Each row below is a small network's average activation on inputs in which a field has the value named, seen along a few directions.
Related values have similar rows: they may be neighbours, one step apart, or belong to one group.
In the rows, 128 means zero.

Other fields vary at random and push rows far along two fixed directions, the same in every table; ignore that.

Values of BEPA:
zeri: [127 136 133 121 125 125 133 130 126 128 132 125 119 130 116 141 127 125
 127 125 131 136 122 111]
nomu: [132 151 145 113 110 116 153 152 109 123 131 156 117 123 131 182 115 126
 129 144 148 108 119 144]
lupen: [131 128 133 125 131 123 133 127 123 129 130 122 123 130 128 141 119 126
 126 127 131 140 125 117]
vil: [127 135 130 120 126 124 133 128 128 129 134 122 120 133 121 132 131 130
 127 126 127 134 119 114]
dif: [135 140 135 121 121 123 138 138 128 127 127 138 129 122 139 135 128 131
 133 138 129 108 117 140]
zitu: [120 121 112 127 128 144 112 121 151 132 128 126 132 129 132  69 151 125
 127 130 112 111 127 135]
rusi: [129 118 114 134 133 142 112 119 151 131 125 122 139 126 141  70 146 129
 131 130 110 112 129 140]
kuzis: [133 114 114 144 137 137 105 117 148 129 113 116 148 123 138  71 143 136
 136 123 105 116 134 138]
dimib: [131 100 133 154 155 123 123 108 108 126 124 106 137 133 125 161 101 130
 122 109 136 183 154 113]
puru: [125 153 145 108 119 113 156 137 112 125 142 139 112 131 122 176 125 126
 127 135 142 130 110 127]
folan: [131 129 132 136 127 124 131 132 117 123 122 136 132 124 127 152 118 132
 129 128 136 127 136 137]
lev: [133 159 124 114  99 128 130 152 149 121 117 162 138 114 145  85 162 140
 146 154 111  41 104 174]
tosi: [131 122 133 130 133 126 129 127 118 130 128 120 122 129 120 153 110 123
 123 120 137 155 134 106]
zemi: [117 105 107 138 138 144  98 109 148 135 127 105 133 135 116  71 146 124
 124 112 111 143 142 107]
rola: [128 179 143  92  94 117 164 160 127 124 140 170 114 124 144 147 147 132
 136 162 135  60  87 165]
sebet: [118 120 126 127 135 128 128 117 124 131 137 117 119 137 114 136 126 123
 121 120 130 155 133 111]
fek: [132 106 118 143 140 136 108 119 134 131 120 110 137 127 127 109 120 127
 127 116 123 147 144 115]
meriz: [131 122 148 141 138 112 147 126  89 123 131 129 124 131 120 218  89 128
 121 120 157 174 146 122]
fafuf: [123 102 110 141 139 143 102 114 142 134 124 109 133 132 121  87 132 122
 122 114 118 148 145 112]
tadag: [126 121 126 133 132 133 124 124 127 129 128 128 132 127 132 124 125 125
 125 127 130 132 135 133]
A value of BEPA combines one of 4 hidden first parts with one of 5 second parts; all combinations occur once.
Q: zitu and tosi share the first part; zitu and sebet share the second. Which value has the first part of sebet and the second part of tosi?
A: zeri
Q: dimib and folan share the first part; dimib and rola share the second. Which value has the first part of rola and the second part of folan?
A: fafuf
Q: dif and tadag share the first part; dif and kuzis share the second. Which value has the first part of kuzis and the second part of tadag?
A: meriz

Values of SUPU:
tibed: [122 138 141 122 129 117 149 128 106 124 140 133 115 135 116 185 116 127
 123 126 146 152 127 120]
miti: [122  63  92 174 168 159  71  80 155 135 117  81 156 133 129  37 133 126
 118  96 103 176 175 118]
dato: [127 116 126 145 136 127 121 122 116 123 118 127 135 128 120 144 116 129
 127 119 132 144 148 128]
zomuk: [121 143 147 112 118 119 158 141 102 127 148 149 108 132 126 200 109 117
 118 139 158 137 124 129]
lume: [118 164 115  95  88 142 129 156 166 129 128 173 124 119 140  54 185 126
 139 159 108  26  98 173]
visin: [115  91 108 148 148 141  96 103 136 133 127  98 134 135 109  92 131 122
 120 105 116 169 155 100]
kesot: [125 155 143  97 118 114 157 138 118 130 149 132 101 136 120 161 131 121
 125 136 136 134  98 110]
vub: [126 118 137 126 148 118 133 109 111 133 144  93 110 143 103 174 106 123
 116 104 137 204 130  68]
sipap: [143 118 127 146 133 124 116 133 126 127 111 123 145 117 139 134 112 137
 136 125 127 124 141 135]
potep: [116 120 117 127 132 142 120 117 143 134 132 124 127 133 130  88 146 120
 125 127 118 129 129 132]
remeb: [122 153 135  95 112 124 148 139 134 134 147 133 103 134 119 133 139 119
 124 140 133 118  99 112]
losuk: [138  95 102 157 144 147  84 114 160 131 103 107 162 118 148  36 138 137
 136 121  97 112 145 144]
vuvan: [127 151 134 117 106 128 146 150 123 123 130 164 126 120 143 141 133 129
 130 153 139  78 117 172]
kodin: [142 139 115 133 117 134 113 134 164 123 108 141 157 114 158  43 167 149
 150 146  94  50 111 176]
fizop: [126  96 129 158 156 130 117 105 109 129 123 105 140 136 120 152 107 129
 120 105 135 185 158 115]
tilo: [129 119 136 138 129 128 130 130 111 125 123 137 129 125 126 169 105 124
 122 125 146 148 146 131]
dum: [148 164 156 115 111 107 167 156 107 116 123 164 131 112 154 186 112 141
 141 154 141  82 104 172]
mulup: [123 153 128  99 109 122 138 141 136 130 136 131 108 134 115 118 147 126
 131 134 122 109 100 107]
gezib: [145 124 145 146 137 110 136 133 102 122 115 124 140 119 132 189  95 137
 134 121 142 147 141 123]
gepug: [126 138 127 110 119 128 132 132 135 132 138 121 108 137 111 125 132 121
 124 125 130 136 113  94]
A value of SUPU combines one of 4 hidden first parts with one of 5 second parts; all combinations occur once.
Q: vuvan and tilo share the first part; vuvan and remeb share the second. Which value has the first part of remeb and the second part of tilo?
A: gepug
Q: mulup and kesot share the first part; mulup and gezib share the second. Which value has the first part of gezib and the second part of kesot?
A: dum
Q: kodin and losuk share the first part; kodin and tibed share the second. Which value has the first part of tibed and the second part of losuk?
A: zomuk
